A small network was trained on invented records. Each row is its activation on one of them, seen along a few directions.
Each row is followed by the record's values for the fields V, E, F, C.
Not every record has every field; a missing one is written none.
The largest differences between rows may come from other fields.
In the rows, zero is written as 128.
[106 162  85 100 140 100 102 153 121 105 102 125  87 159 130 158 105] | V=v3, E=e1, F=f1, C=none
[116 126 162 150 108 131 140 144 130 126 159 154 139 125 132 112 120] | V=v1, E=e2, F=f2, C=c1
[114 167  61 110 126 114  36 133 139 113 113 139  92 172 156 162  84] | V=v5, E=e2, F=none, C=none
[150  90 166 138 129 125 167 114 101 129 168 139 171  74 129 126 177] | V=v4, E=e1, F=f1, C=c1
[121 104 155 124 128 135 111 131 112 139 159 151 118 124 120 128 130] | V=v5, E=e2, F=f2, C=c1
[145  96 132 141 142 107 142 141 122 129 109 140 120 100  95 113 152] | V=v5, E=e1, F=f1, C=none
[110 118 148 111 100 112 130 108 107 136  99 107 129 124 117 112 125] | V=v5, E=e1, F=f1, C=c2
[111 167 114 129 122 136 113 113 143 132 142 111 133 136 129 142 108] | V=v1, E=e1, F=none, C=none
[129 162  79 105 144 110  81 156 125 117  96 121 107 142 107 142  64] | V=v5, E=e1, F=f1, C=none
[162 129 132 129 135 115 169 141 130 121 115 136 115 131 131 123 143] | V=v4, E=e1, F=f1, C=none
[155 139 114 116 128 130 144 120 120 150 113 145 106 125 129 132 134] | V=v2, E=e1, F=none, C=none
[151  63 172 164 110 128 164  90 103 118 126 127 164 103 123 105 164] | V=v2, E=e2, F=f1, C=c2
[147  99 130 145 151 147 161 121 116 146 156 145 154 138 118 118 159] | V=v4, E=e2, F=f2, C=c2
[144 123 145 130 140 123 176 121 107 123 124 137 120 110 123 117 177] | V=v4, E=e1, F=f1, C=none
[129 156 132 145 137 130 121 116 122 128 137 134 121 127 149 131 140] | V=v4, E=e1, F=none, C=none
[147 116 171 131 114 133 174 137  90 118 130 132 144  98 145 110 144] | V=v4, E=e1, F=f1, C=c2
[129 153 124 131 144 126 115 117 114 120 139 139 122 135 152 136 148] | V=v4, E=e1, F=none, C=none
[147  82 156 138 145 134 168 109 126 124 141 156 147 145 127 115 152] | V=v4, E=e2, F=f2, C=c1
[104 124 119 112 112 113 122 133  91 108 105 117 144 133 139 142 121] | V=v3, E=e1, F=f1, C=c2
[144 135 124 121 121 125 170 123 147 131 131 108 132 128 106 134 126] | V=v1, E=e1, F=f1, C=none
[117 139 130 114 126 141 131 126 149 152 153 144 143 137 123 126 101] | V=v1, E=e2, F=f2, C=c1
[111 176  87 120 120 122 100 132 149 139 108 121 108 147 139 165  80] | V=v3, E=e1, F=none, C=none
[144 116 145 133 111 105 140 117  88 121 117 125 153 126 145 114 157] | V=v4, E=e1, F=f1, C=c2
[131 116 155 143 141 111 172 135 126 129 137 104 147  96  83 107 152] | V=v1, E=e1, F=f1, C=none
[106 137 125 140 132 122  90 157 136 145 144 128 125 146 141 136  89] | V=v3, E=e2, F=f2, C=c2
[160  77 178 175 126 147 162 104 137 128 138 124 136  90 123 100 169] | V=v2, E=e2, F=f1, C=none
[127 101 124 120 136 140 123 127 133 137 126 149 141 159 141 108 151] | V=v2, E=e2, F=f2, C=c2
[112 177  64 111 115 116  52 142 165 126 107 124 104 173 143 160  56] | V=v3, E=e2, F=none, C=none
[127 142 123 132 132 137 110 116 105 143 119 129  97 117 131 140 133] | V=v5, E=e1, F=none, C=none
[134 125 115 110 130 144 132 131  93 126 116 134 157 107 133 114 154] | V=v2, E=e1, F=f1, C=c2
[ 95 117 121 108 136 128 100 149 138 129 143 106 135 145 156 142 118] | V=v3, E=e2, F=f2, C=c2
[150 163 119 131 123 128 135 132 141 136 112 130 115 130 144 137 115] | V=v4, E=e1, F=none, C=none
[134  58 159 153 128 145 152 119 117 148 130 131 138 137 132 110 156] | V=v5, E=e2, F=f2, C=c2
[149  95 156 138 135 138 172 102 101 123 155 126 130  99 105 111 193] | V=v2, E=e1, F=f1, C=none
[136  67 149 135 133 140 200 120 109 128 123 136 135  93  78 108 180] | V=v5, E=e1, F=f1, C=none
[106 151 104 135 107 106  79 132 123 146 125 117 151 117 114 127 109] | V=v3, E=e1, F=f1, C=c2
[109 126 170 132 131 144 144 118 129 144 165 133 143 117 117 116 119] | V=v1, E=e2, F=f2, C=c1
[122 104 152 158 148 138 156 123 132 117 139 107 149 142 109 112 125] | V=v1, E=e2, F=f1, C=none
[116 142 107 120 141 115 107 159 155 147 135 154 136 141 161 157 107] | V=v1, E=e2, F=f2, C=c2
[132 161 114 101 137 134  90 127 118 111 126 114 105 134 137 120 127] | V=v2, E=e1, F=none, C=none
[141 101 129 105 123 122 176 155 127 145 131 101 155 135 112 116 149] | V=v1, E=e1, F=f1, C=c2
[148 105 132 126 141 128 137 128 127 134 146 161 147 154 139 125 133] | V=v4, E=e2, F=f2, C=c1
[141  77 160 142 145 144 147 113 109 118 149 133 141 140 123 104 159] | V=v2, E=e2, F=f2, C=c1
[153  56 162 154 140 156 184 119 154 149 117 134 159 109 123  96 171] | V=v2, E=e2, F=f2, C=c2
[ 98  98 148 139 129 139 153 127 105 109 147 147 128 132 105 125 135] | V=v3, E=e2, F=f2, C=c1
[143 137 141 133 133 134 142 119 100 142 124 128 104 108 128 119 152] | V=v2, E=e1, F=none, C=none
[137 157 126 140 131 133 133 114 122 132 135 136 125 124 146 138 141] | V=v4, E=e1, F=none, C=none
[140 164 100 134 124 124  99 127 162 131 112 143 125 152 155 146  94] | V=v4, E=e2, F=none, C=none
[132 105 145 146 129 136 151 110 109 131 117 128 108  91 109 123 167] | V=v5, E=e1, F=f1, C=none
[134 158 122 125 142 121 118 129 107 116 128 134 112 133 153 133 145] | V=v4, E=e1, F=none, C=none
[136 132 101 121 167 129  97 129 134 112 128 160 131 149 121 132 112] | V=v2, E=e2, F=f2, C=none
[123 144 107 126 116 107  79 139 104 157 113 134 128 112 134 125 128] | V=v5, E=e1, F=f1, C=c2
[101 191 107 104 128 127  82 136 132 112 129 105 123 155 127 158 108] | V=v1, E=e1, F=none, C=none
[106 152 101 111 128 142  74 109 125 125 134 112 113 133 125 142 115] | V=v5, E=e1, F=none, C=none
[102 188  86 136 136 106  73 139 139 117 116 142 114 169 170 167  87] | V=v1, E=e2, F=none, C=none
[108 164  95 101 132 137  67 122 122 120 122 108 101 139 131 144 104] | V=v5, E=e1, F=none, C=none
[116 124 127 115 152 134  83 130 125 117 141 135 120 143 117 132  90] | V=v5, E=e2, F=f2, C=c1
[121 155  84 105 127  96  60 138 112 118  97 111 128 144 115 133  96] | V=v5, E=e1, F=f1, C=c2
[134 160 126 122 145 117 118 139 104 116 122 136 106 139 149 125 141] | V=v4, E=e1, F=none, C=none
[128 139 153 148 132 114 163 143 122 117 124 112 115 122 124 116 138] | V=v1, E=e1, F=f1, C=none

Which values does each new row have?
[109 167  78  82 130  96  73 160 103 129  92 113 112 179 164 160  80] | V=v3, E=e1, F=f1, C=c2
[114 165 102 107 137 119  77 146 106 118 105 126  78 148 140 139 105] | V=v5, E=e1, F=none, C=none
[ 94 146 107  97 131 111 109 140  99 140  91 106 123 157 151 139 126] | V=v3, E=e1, F=f1, C=c2
[105 192  90 119 131 121  65 136 157 112 119 115 119 170 153 150  70] | V=v1, E=e2, F=none, C=none
[146  94 182 148 115  89 187 127 114 135 148 117 146  84 102 112 162] | V=v1, E=e1, F=f1, C=c1
[151 113 139 129 137 127 145 124 104 106 136 118 115 113 125 119 170] | V=v2, E=e1, F=f1, C=none
[111 186 119 115 134 119 102 150 128 118 113 105 102 151 138 129  93] | V=v1, E=e1, F=none, C=none
[117 143 132 151 126 127 122 148 131 158 151 138 145 138 126 115 122] | V=v1, E=e2, F=f2, C=c2
[151 154 103 111 133 122 113 140 128 134 100 149  93 144 144 133 113] | V=v2, E=e1, F=none, C=none
[140  71 171 125 148 145 150 114 131 108 153 124 149 108 118 107 158] | V=v2, E=e2, F=f2, C=c1
[117 141 118 109 126 121 151 117 148 122 140 115 130 134  96 131 135] | V=v1, E=e1, F=f1, C=none
[120 167  95 116 119 120 122 133 148 150 116 125 106 147 126 155  92] | V=v3, E=e1, F=none, C=none
[ 96 138 119 123 128 118  92 130 108 140 161 140 127 143 123 144 113] | V=v3, E=e2, F=f2, C=c1
[111 158  77 104 117 136  78 118 152 139 117 122 111 148 124 159  85] | V=v5, E=e1, F=none, C=none
[133 130 107 109 138 131  95 115 159 100 122 140 127 146 127 123 127] | V=v2, E=e2, F=f2, C=none
[148 163  96 108 136 117 119 131 126 123 118 150 115 149 152 144 130] | V=v4, E=e1, F=none, C=none
[137 151 145 135 136 128 156 121 105 138 130 129 116 115 133 119 152] | V=v4, E=e1, F=none, C=none
[132 137  98 129 122 140 100 107 131 145 122 143 113 130 136 156 122] | V=v5, E=e1, F=none, C=none
[134 152 106 110 138 134 101 112 115 119 134 136 116 134 141 137 142] | V=v2, E=e1, F=none, C=none
[146 163  99 112 136 118 118 131 122 120 120 146 114 146 153 143 133] | V=v4, E=e1, F=none, C=none
[150 139 126 124 131 133 144 118 111 147 118 137 103 117 129 127 142] | V=v2, E=e1, F=none, C=none
[117  86 143 114 138 122 145 123 141 110 144 120 139 138 122 146 122] | V=v3, E=e2, F=f2, C=c1
[ 97 191  84 109 130 113  54 140 146 101 132 107 115 174 150 148  79] | V=v1, E=e2, F=none, C=none
[114 190  74 107 128 117  69 138 169 118 112 125 121 178 151 155  62] | V=v1, E=e2, F=none, C=none
[ 97 114 116 127 123 134 128 136 132 103 130 141 135 160 112 123 112] | V=v3, E=e2, F=f2, C=c1
[110 181  76 115 125 118  87 136 160 138 104 129 106 161 144 167  69] | V=v3, E=e1, F=none, C=none
[113 187  90 109 130 111  96 156 143 132  91 125  87 160 141 149  72] | V=v3, E=e1, F=none, C=none
[104 165 100 133 119 129 105 118 146 143 126 122 120 138 133 160  97] | V=v3, E=e1, F=none, C=none
[117 155 137 110 135 124 139 134 121 115 127 100 124 133 101 136 139] | V=v1, E=e1, F=f1, C=none
[155  77 184 143 126 139 175 126 121 147 113 111 157  65 131  96 186] | V=v2, E=e1, F=f1, C=c2
